Each row below holds a small network's activations on one record, seen along a few directions.
Each row is followed by the record's values for the fields T, L, V, N, B, C.
A field that a record lacks is written absent.
The largest differences between rows may come from other fields.
In the rows, 500 means zero.
Strong random noise was added to every row along 20 fixed directions; ignore it. To show where, here is one row again and again, with new noise each time:
[527 577 570 301 716 455 498 763 482 270 425 552 380 524 575 492 389 283
 434 681 393 570 550 505 669 351 463 560 371 444 586 558 513 415 306 710]
[667 455 556 446 363 414 553 316 314 747 525 546 464 546 515 722 490 703
 528 501 580 479 475 383 474 539 355 525 618 692 568 655 567 680 593 418]
[463 636 617 598 636 415 494 527 565 475 345 278 540 457 689 491 703 543
 436 517 588 313 716 332 693 343 620 549 360 572 406 434 539 406 365 402]
[356 409 436 523 313 468 525 687 562 420 410 461 457 451 381 500 604 376
 375 447 363 511 486 493 513 412 529 465 301 505 477 344 591 444 393 533]
[598 482 648 519 582 468 355 564 464 485 249 426 651 451 602 544 432 218
 774 392 445 494 534 511 461 563 452 609 484 422 470 613 513 596 551 550]
[500 413 471 209 380 749 588 572 692 417 472 735 374 414 350 418 533 460
 526 518 523 501 511 608 436 656 534 619 419 519 586 470 547 604 565 639]
[295 559 605 667 532 295 534 680 206 755 597 410 456 726 528 578 239 568
 445 587 332 518 471 421 444 736 554 546 506 623 416 645 469 420 364 488]
[446 419 323 658 330 410 460 602 481 623 442 539 516 657 329 417 613 486
 387 403 384 474 585 456 452 702 512 482 406 584 345 511 591 329 354 504]
[392 649 565 483 424 571 543 546 386 456 547 407 730 461 518 579 691 776
 437 321 386 571 447 489 436 229 372 321 528 476 588 337 610 541 448 524]
[446 530 639 611 360 415 511 533 374 512 467 371 567 614 759 656 141 145
 540 537 453 529 419 415 607 582 459 395 467 567 436 495 452 657 467 549]
[430 426 380 630 300 714 538 637 555 474 395 340 508 583 567 338 321 375
 535 447 342 524 355 508 632 675 480 422 410 543 378 202 521 650 410 490]
[409 705 247 518 566 544 434 733 431 550 410 466 502 442 561 546 427 440
 455 474 465 441 244 864 394 523 676 731 278 278 412 385 726 320 416 442]
[661 450 627 638 660 426 410 472 444 540 459 509 596 507 670 533 533 347
 606 441 586 440 634 441 624 518 526 553 550 524 423 652 493 491 378 539]
[491 380 603 397 463 508 532 413 452 648 548 721 581 396 407 674 573 572
 482 521 308 544 439 759 420 488 507 416 356 482 629 688 630 554 609 608]
[538 665 459 374 717 566 568 505 508 536 588 559 456 499 506 483 615 731
 410 544 465 517 413 661 338 334 612 377 433 360 583 555 569 329 586 465]
[584 556 581 450 521 525 576 635 273 498 539 495 537 518 590 535 415 819
 568 428 458 416 530 407 560 454 350 623 602 552 458 545 504 666 362 457]
[440 376 643 530 507 434 690 583 499 353 490 506 506 457 437 277 448 718
 467 547 399 411 497 508 564 254 597 426 541 468 384 412 560 351 668 339]
[361 624 459 496 300 654 575 497 473 638 570 373 370 614 454 649 580 492
 383 517 491 732 319 437 625 375 439 484 397 600 701 271 721 329 453 626]
[480 418 311 603 560 506 386 472 610 615 476 652 367 458 462 499 543 465
 515 404 577 697 325 529 274 463 667 162 512 505 544 586 588 541 786 486]
[433 428 630 549 367 340 471 417 449 529 454 340 462 504 407 659 561 394
 458 534 613 564 482 356 400 450 419 350 554 570 611 474 376 480 505 530]
[451 556 512 440 413 521 476 561 441 477 635 516 404 446 451 560 357 516
 511 532 377 554 508 449 473 579 343 523 580 448 630 505 244 761 496 553]
[498 502 594 638 437 462 502 453 468 437 511 412 778 357 618 539 672 513
 464 345 532 344 551 563 538 346 528 477 523 437 405 359 520 535 395 412]

[446 498 522 477 343 653 613 544 441 534 730 624 534 538 452 444 295 540
 567 398 464 499 399 591 376 660 523 597 605 424 455 471 453 578 551 507] : <T:t2 L:l1 V:v3 N:n3 B:b2 C:c1>
[402 280 704 476 559 517 567 543 554 573 490 472 619 313 559 530 498 350
 575 477 392 387 433 708 294 635 746 479 392 463 454 504 443 711 498 442] : <T:t3 L:absent V:v1 N:n4 B:b2 C:c1>
[609 606 278 346 516 532 396 483 548 364 339 571 684 440 475 356 500 459
 459 558 445 390 494 758 487 628 404 667 553 391 435 364 554 581 494 476] : <T:t1 L:absent V:v3 N:n4 B:b2 C:c1>
[510 505 621 529 499 466 572 387 358 546 642 631 655 415 493 438 480 748
 545 458 441 521 477 501 629 262 479 601 786 563 502 463 669 523 749 373] : <T:t1 L:absent V:v2 N:n2 B:b2 C:c1>
[316 378 498 428 569 512 497 730 660 430 346 480 311 405 387 373 612 583
 462 537 394 579 572 374 576 482 589 524 345 635 540 411 598 592 460 536] : <T:t2 L:l2 V:v1 N:n4 B:b2 C:c1>
[592 287 482 502 629 620 637 443 524 639 430 175 452 673 668 413 501 350
 368 735 548 491 240 553 540 702 649 371 493 718 484 208 543 537 229 435] : <T:t1 L:absent V:v1 N:n3 B:b1 C:c2>
[486 678 514 492 642 524 539 517 467 312 542 498 732 458 660 331 525 824
 397 492 557 404 540 524 555 386 447 413 723 490 450 295 485 597 441 411] : <T:t3 L:absent V:v3 N:n4 B:b1 C:c1>
[631 413 613 495 482 590 513 508 480 536 397 483 590 438 572 508 446 446
 729 356 436 417 506 511 490 567 452 631 484 461 457 521 529 658 548 453] : <T:t3 L:absent V:v1 N:n4 B:b2 C:c1>
[393 630 598 496 559 482 465 513 427 535 459 390 670 626 557 357 390 353
 558 523 348 734 436 457 602 487 515 589 676 568 542 351 697 437 614 529] : <T:t3 L:absent V:v1 N:n3 B:b2 C:c1>
[566 501 334 584 460 466 404 471 580 430 380 390 445 525 312 263 613 636
 450 614 527 323 732 462 763 684 381 752 463 471 381 417 339 320 276 472] : <T:t2 L:l3 V:v1 N:n3 B:b2 C:c1>
[389 531 400 597 409 653 471 435 647 652 443 400 256 505 457 497 520 646
 595 466 715 530 466 390 507 567 649 484 381 581 471 486 495 472 646 439] : <T:t3 L:absent V:v3 N:n3 B:b1 C:c1>
[469 803 356 287 550 588 416 651 552 377 350 584 636 521 687 445 466 396
 503 413 498 523 512 470 412 575 479 569 543 561 488 408 689 705 562 529] : <T:t1 L:absent V:v3 N:n1 B:b2 C:c2>
[527 486 509 458 309 523 587 625 411 620 500 479 215 551 511 755 451 429
 571 392 710 583 384 311 576 382 518 736 357 641 546 519 727 442 420 543] : <T:t3 L:absent V:v3 N:n3 B:b1 C:c1>
[566 474 554 542 443 507 514 271 573 505 619 620 506 543 636 642 435 346
 521 474 650 620 487 451 501 383 521 127 481 495 527 677 459 513 677 583] : <T:t2 L:l2 V:v1 N:n4 B:b2 C:c1>
[597 347 269 587 434 435 446 492 459 518 400 523 278 426 434 601 448 685
 495 509 659 415 380 529 470 406 487 341 364 503 396 620 443 548 505 386] : <T:t1 L:absent V:v2 N:n2 B:b2 C:c1>
[412 602 343 506 645 439 450 541 568 536 600 481 322 599 445 413 543 494
 320 629 659 526 503 471 421 644 651 479 522 516 510 479 399 314 360 528] : <T:t2 L:l1 V:v1 N:n3 B:b2 C:c1>
[370 521 342 408 286 630 629 499 634 495 705 741 593 449 423 260 359 415
 383 502 349 464 410 749 455 715 686 671 608 454 406 288 613 609 706 399] : <T:t2 L:l2 V:v3 N:n3 B:b2 C:c1>
[603 546 266 409 548 673 492 492 538 645 624 565 470 600 561 499 551 498
 401 491 413 568 425 612 429 730 514 449 417 524 520 513 503 664 285 560] : <T:t2 L:l2 V:v3 N:n3 B:b2 C:c1>
[507 446 455 619 576 361 485 513 532 488 566 439 523 553 535 507 740 536
 338 412 559 436 632 304 349 441 583 219 507 552 409 555 353 502 312 438] : <T:t2 L:l3 V:v2 N:n3 B:b1 C:c2>
[342 572 540 460 443 448 514 480 537 628 378 368 513 645 413 563 510 378
 490 575 490 521 480 526 317 672 602 478 349 538 504 529 587 295 584 525] : <T:t1 L:absent V:v1 N:n4 B:b1 C:c2>
[574 629 323 473 530 440 402 524 486 521 411 484 384 561 607 581 431 500
 429 553 451 485 550 372 490 549 416 269 390 552 504 620 380 705 448 496] : <T:t3 L:absent V:v2 N:n4 B:b2 C:c1>
[416 414 617 659 341 644 563 401 496 625 742 630 465 487 519 659 447 402
 522 491 506 507 548 538 689 539 547 537 367 528 527 608 470 430 434 682] : <T:t1 L:absent V:v2 N:n3 B:b2 C:c1>
[329 433 413 655 437 544 406 599 551 503 451 506 340 199 536 619 494 639
 501 486 687 392 469 555 634 515 619 571 348 545 475 432 442 758 406 470] : <T:t3 L:absent V:v3 N:n4 B:b1 C:c1>
[405 642 582 535 452 393 610 544 486 502 603 401 546 529 590 619 521 436
 475 393 393 510 494 403 363 283 579 457 409 383 478 524 526 413 608 377] : <T:t2 L:l2 V:v2 N:n3 B:b1 C:c2>
[633 286 469 497 706 630 692 522 478 491 614 481 535 654 540 217 512 744
 302 692 460 320 430 669 529 719 614 308 558 589 347 371 399 470 140 436] : <T:t2 L:l3 V:v2 N:n4 B:b1 C:c2>
[574 419 436 522 530 473 498 406 582 562 435 539 485 616 427 362 487 516
 473 569 338 524 537 488 493 589 486 270 439 520 467 567 486 469 625 470] : <T:t2 L:l1 V:v1 N:n4 B:b2 C:c1>
[771 440 354 414 727 528 436 600 497 370 484 583 454 532 490 516 522 422
 537 480 270 595 439 633 413 310 398 276 332 241 532 700 442 440 421 612] : <T:t1 L:absent V:v1 N:n3 B:b1 C:c2>
[618 317 503 345 468 570 581 598 627 414 366 526 367 485 439 492 626 451
 569 360 687 434 537 409 322 461 607 457 343 530 421 568 542 458 432 502] : <T:t3 L:absent V:v1 N:n3 B:b2 C:c1>
[458 826 287 392 428 785 512 646 532 585 444 260 343 698 587 624 385 497
 594 384 406 612 290 458 228 614 426 337 200 355 559 463 431 557 497 512] : <T:t2 L:l2 V:v2 N:n2 B:b1 C:c2>
[555 652 447 348 574 480 590 501 514 361 501 241 366 603 445 278 393 637
 404 744 343 555 459 378 597 350 371 490 611 443 588 272 350 479 600 365] : <T:t1 L:absent V:v1 N:n3 B:b1 C:c2>
[695 638 612 350 582 604 614 522 588 287 393 424 626 701 770 308 260 330
 642 452 581 376 586 339 379 595 508 334 578 460 309 538 377 595 568 440] : <T:t2 L:l1 V:v3 N:n3 B:b2 C:c1>
[496 367 297 730 544 477 357 413 466 594 456 501 522 451 443 369 431 570
 511 548 619 473 354 649 453 702 553 494 708 526 413 405 432 528 537 392] : <T:t1 L:absent V:v2 N:n3 B:b2 C:c1>
[315 599 543 452 584 383 464 558 548 425 498 581 464 557 519 399 389 444
 430 608 497 637 625 328 582 568 511 514 633 629 557 498 508 560 603 586] : <T:t2 L:l2 V:v1 N:n3 B:b2 C:c1>
[397 209 534 336 339 642 722 584 588 547 424 580 327 493 374 422 331 632
 511 587 350 472 357 553 312 663 620 337 351 655 452 518 513 707 675 462] : <T:t1 L:absent V:v3 N:n3 B:b2 C:c1>

Here are new rows. What are their fields?
[115 465 754 661 531 468 453 562 372 556 405 451 790 437 494 529 553 728
 490 545 450 478 570 673 655 619 545 552 429 641 463 454 626 445 307 666] : <T:t3 L:absent V:v3 N:n4 B:b1 C:c1>
[429 491 321 462 393 579 566 489 572 506 592 493 315 498 443 500 411 436
 327 637 380 603 294 642 568 435 542 345 362 445 588 319 514 484 542 517] : <T:t3 L:absent V:v1 N:n4 B:b2 C:c1>
[504 440 383 511 610 517 385 470 521 607 567 582 354 434 295 461 520 566
 550 591 440 585 469 632 451 672 461 696 600 397 634 584 367 504 581 518] : <T:t2 L:l2 V:v2 N:n3 B:b1 C:c2>
[356 689 695 456 431 638 646 376 566 656 617 517 637 495 643 589 486 505
 550 457 414 437 541 534 445 524 670 538 408 510 498 551 600 476 740 465] : <T:t1 L:absent V:v2 N:n3 B:b2 C:c1>
[563 425 520 521 541 377 521 572 356 614 440 644 545 459 623 710 567 618
 484 402 587 395 517 474 509 434 586 578 417 645 387 709 750 544 402 461] : <T:t2 L:l3 V:v2 N:n3 B:b1 C:c2>
[361 574 538 599 383 530 502 480 627 296 483 549 507 429 596 493 347 413
 582 460 759 343 618 470 481 504 579 450 464 396 339 545 332 462 645 491] : <T:t1 L:absent V:v2 N:n4 B:b2 C:c1>
[727 693 241 334 713 551 447 548 456 476 488 679 451 530 574 433 221 497
 543 608 323 502 321 841 461 513 492 566 428 217 483 638 559 451 644 463] : <T:t3 L:absent V:v1 N:n3 B:b2 C:c1>
[540 270 623 579 387 705 578 476 462 560 667 478 474 398 439 486 472 491
 663 398 482 529 375 561 510 533 522 604 606 483 543 402 441 613 469 503] : <T:t1 L:absent V:v3 N:n3 B:b2 C:c1>
[664 582 240 426 631 274 453 514 463 680 547 495 280 527 489 563 469 286
 272 716 246 562 387 578 500 502 555 564 374 450 617 533 530 493 458 379] : <T:t3 L:absent V:v1 N:n3 B:b2 C:c1>
[622 410 418 542 623 642 430 618 475 448 408 592 499 547 526 402 497 528
 697 354 625 613 444 461 556 455 487 577 619 524 431 531 680 440 494 601] : <T:t1 L:absent V:v1 N:n3 B:b1 C:c2>
[508 535 404 526 478 377 442 463 401 605 451 427 717 504 552 485 430 357
 515 447 478 485 321 667 312 646 565 584 666 461 409 396 618 560 587 350] : <T:t2 L:l2 V:v1 N:n4 B:b2 C:c1>
[278 708 434 711 783 615 352 573 698 490 458 420 592 429 635 380 720 504
 544 343 694 481 557 567 398 520 846 453 420 381 396 454 542 311 497 506] : <T:t2 L:l2 V:v2 N:n3 B:b1 C:c2>
[614 380 425 428 570 509 524 456 560 555 550 528 537 599 448 436 704 375
 352 533 463 526 509 581 443 613 556 386 443 548 496 488 525 404 266 571] : <T:t2 L:l2 V:v1 N:n2 B:b2 C:c1>
[643 635 336 410 553 583 381 613 488 333 349 527 527 531 584 453 440 552
 663 339 510 601 493 352 441 452 267 436 633 448 521 502 495 758 579 521] : <T:t2 L:l2 V:v2 N:n4 B:b1 C:c2>
[597 481 411 545 450 526 490 464 533 475 453 582 516 543 399 407 535 546
 511 521 543 313 653 590 532 609 471 592 411 425 361 602 428 288 428 500] : <T:t1 L:absent V:v2 N:n4 B:b2 C:c1>
[569 459 376 642 349 322 471 415 478 439 523 467 567 392 474 479 582 511
 351 529 448 342 601 493 696 390 395 625 556 471 397 367 457 518 427 340] : <T:t1 L:absent V:v3 N:n4 B:b2 C:c1>
[522 530 530 418 610 497 407 443 604 441 361 598 607 554 493 438 452 185
 612 530 486 610 492 588 366 526 552 413 537 427 516 613 573 362 738 606] : <T:t1 L:absent V:v2 N:n4 B:b2 C:c1>
